A small network was shown many inputs. Here are its activations along a few directions, one row for each input.
Each table varies a few parts of the input and shows all the possible inputs, shuffled.
Descriptions start from the smaller parts, as in this example, which fits no table here: line(4) and (point or ring(9) or (values(3) and ring(5))).
Shared parts are said once, and a part with two or three values counts as separate values.
(in the rows, 128 means zero)

Other details of the inputs shift rows strongly along two fixed directions, in all tables alike. That doesn't count.
To show where, the next rows are all for the same input, with only those details redrawn:
[124 137 126 138 122 139 139 130 139 121 144 113 137 129 131]
[119 146 129 133 124 154 148 139 145 118 144 114 147 126 138]
[134 125 118 151 126 118 122 113 136 127 148 109 119 133 115]
[118 143 127 131 124 155 148 139 145 118 142 115 149 125 137]
[118 166 135 161 127 173 144 142 146 109 158 111 146 120 127]
[139 105 109 142 122  86 111  99 131 136 138 108 103 140 111]
[125 126 123 130 122 124 135 125 141 127 137 113 131 134 131]
[109 107 125  64 113 141 167 145 146 131 109 129 179 132 167]

A family of inputs:
row 1: [148 120 118 136 121  95 111  99 114 136 129 121  98 146  98]
row 2: [125  77 129  71 117 107 159 139 132 145  82 153 159 144 167]
row 3: [140 136 122 138 121 121 133 115 131 120 137 124 120 140 112]
row 4: [105 188 141 147 145 203 166 174 135 117 141 139 168 113 144]
row 5: [128 149 141 121 140 158 137 152 127 117 128 149 132 108 131]
row 6: [112 160 134 139 128 179 155 152 150 108 147 115 159 121 140]
row 7: [127 138 120 155 140 121 137 132 130 132 141 134 122 134 121]
row 8: [126 152 131 151 129 149 126 129 131 126 148 109 128 126 123]
row 9: [144 108 124 147 119  94 115 103 125 124 124 117 108 147 111]
row 10: [126 152 136 130 130 158 137 152 123 124 128 151 138 121 129]
row 11: [141 131 131 150 129 126 112 115 120 123 126 114 113 140 114]
row 12: [129 133 123 138 127 119 103 118 123 129 142 113 112 127 114]
row 13: [141 140 122 132 127 122 108 114 117 122 135 127 110 135 104]
row 14: [128 146 132 161 121 147 130 120 141 113 142 116 128 127 123]
row 15: [131 119 126 164 130 114 125 121 129 130 132 131 104 136 129]
row 16: [122  68 121  59 114  90 127 125 119 157  80 156 139 135 163]
row 17: [117  88 126  52 107 116 147 125 133 145  83 134 160 139 165]
row 18: [116 175 157 155 138 209 160 176 134 112 129 139 164 118 150]
row 19: [132 120 116 139 136  91 105 116 110 146 128 140 106 132 110]
row 20: [130 143 118 133 134 115 108 113 118 127 140 121 117 132 106]
row 21: [140 140 133 123 133 126 112 115 123 115 136 128 112 119 105]
row 22: [135 108 123 156 129 102 110 112 119 145 120 131  97 134 121]
row 23: [114 101 127  37 124 109 144 129 124 136 101 138 158 123 151]
row 24: [106 110 140  60 133 151 155 164 135 135 106 148 168 107 171]
row 25: [147 106 131 148 137  93  95 116 108 130 118 135  88 118 111]
row 26: [129 134 129 135 124 129 103 115 127 122 128 121 116 128 121]
row 27: [139 129 125 150 130 119 137 127 125 130 135 141 115 139 119]
row 28: [146 121 137 132 130 107  97 107 120 119 122 120 104 121 111]
row 29: [115 139 133 139 135 158 143 153 132 136 131 131 142 121 140]
row 30: [129 129 131 134 136 119 102 115 125 121 145 112 108 114 109]
row 31: [119  70 119  55 116  86 131 132 122 163  90 150 145 134 159]
row 32: [137 104 128 148 133  95  94 110 114 133 124 135  86 114 113]
row 33: [117 100 114  49 119 111 152 128 126 146  93 133 164 140 153]
row 34: [121 175 127 156 136 168 148 138 139 108 157 117 148 124 121]
row 35: [123 117 123 140 131 126 140 137 135 136 134 131 129 131 138]
row 36: [131 130 133 136 134 126  99 111 127 113 132 118 104 115 114]
row 37: [133 118 123 136 142  92 108 115 111 139 132 138 102 115 107]
row 38: [122 160 150 147 135 182 137 165 122 113 128 143 149 117 145]
row 39: [148 115 129 139 122  90  91 101 113 130 121 120  98 139 110]
row 40: [137 142 130 154 132 132 129 131 123 135 128 141 115 133 113]
Question: What do these inputs look like to the network?
Answer: values(2) and line(4) and ring(5)
Question: Changing only the line(4) part turns row 20 into row 33. The same change can be made to row 12. Which row results?
Answer: row 8
Question: Changing only the line(4) part turns row 5 into row 40. The same change can be made to row 24. Which row results?
Answer: row 29
Question: Start at row 2 and move only the line(4) part, one step at a time. The first step leads to row 18. Which rows follow, in order?
Answer: row 38, row 25
Question: Change only the values(2) part in row 3. List by row number the other rows that result.
Answer: row 27

A family of inputs:
row 41: [122 145 131  76 130 147 150 141 124 124 114 140 165 130 136]
row 42: [139 135 118 126 136  98 116 108 116 130 139 126 107 129  96]
row 43: [152 104 123 144 130  71  71  82 107 131 126 115  73 131  88]
row 44: [124 127 126  76 126 135 152 145 131 130 118 146 154 128 143]
row 45: [108  86 141  44 116 139 164 157 144 135  80 153 179 119 189]
row 46: [134 117 135 178 136 120 116 123 127 129 134 126  97 123 123]
row 47: [124 109 113  77 127 103 133 126 120 147 112 140 136 135 136]
row 48: [ 95 127 148  26 124 182 165 167 140 121  95 144 204 106 185]
row 49: [115 212 139 206 146 203 142 164 134 105 171 129 136 111 114]
row 50: [124 180 156 155 134 202 124 156 136  94 144 126 140 105 130]
row 51: [ 91 127 152  60 125 196 172 183 149 121  97 150 202 111 195]
row 52: [122 167 150 136 138 179 127 145 136  95 146 121 140 101 125]
row 53: [147  85 114 139 127  53  67  82 107 147 125 117  65 131  97]
row 54: [116 186 138 170 142 189 156 160 139 108 154 139 146 116 128]
row 55: [133 166 149 206 139 173 122 147 129 108 146 122 114 117 125]
row 56: [147 135  87 202 106  79 116  61 151 124 190  54  93 168  75]
row 57: [140 146 126 197 136 125 123 127 116 133 144 132 100 141 103]
row 58: [118 162 133 171 138 163 149 155 132 133 147 135 137 127 131]
row 59: [122 144 142 181 139 161 124 150 131 120 139 124 121 113 135]
row 60: [151  94 107 152 126  52  95  88 106 153 120 136  79 154  98]
row 61: [133 122 106 167 103 113 124  81 160 109 171  55 121 152 112]
row 62: [134  61 108  23 109  63 135 110 111 165  73 154 139 152 146]
row 63: [126  47 107  47 112  62 161 123 121 174  76 160 147 152 163]
row 64: [145  58 118  81 116  57  99  96 116 148  97 134  98 132 125]
row 65: [128 148 147 158 131 161 121 143 131 110 128 130 126 118 134]
row 66: [137 138 113 132 137 102 106 108 112 133 141 122 108 127  96]
Question: Changing only one part turns row 44 into row 64. The same change can be made to row 42. Which row results?
Answer: row 52
Question: What do these inputs look like to the network?
Answer: values(2) and (point or (values(3) and line(4)))
Question: Change only the values(2) part in row 47. List by row number the other rows that result.
Answer: row 53
Question: Change only the line(4) part in row 66. List by row number the other rows that result.
Answer: row 47, row 49, row 58
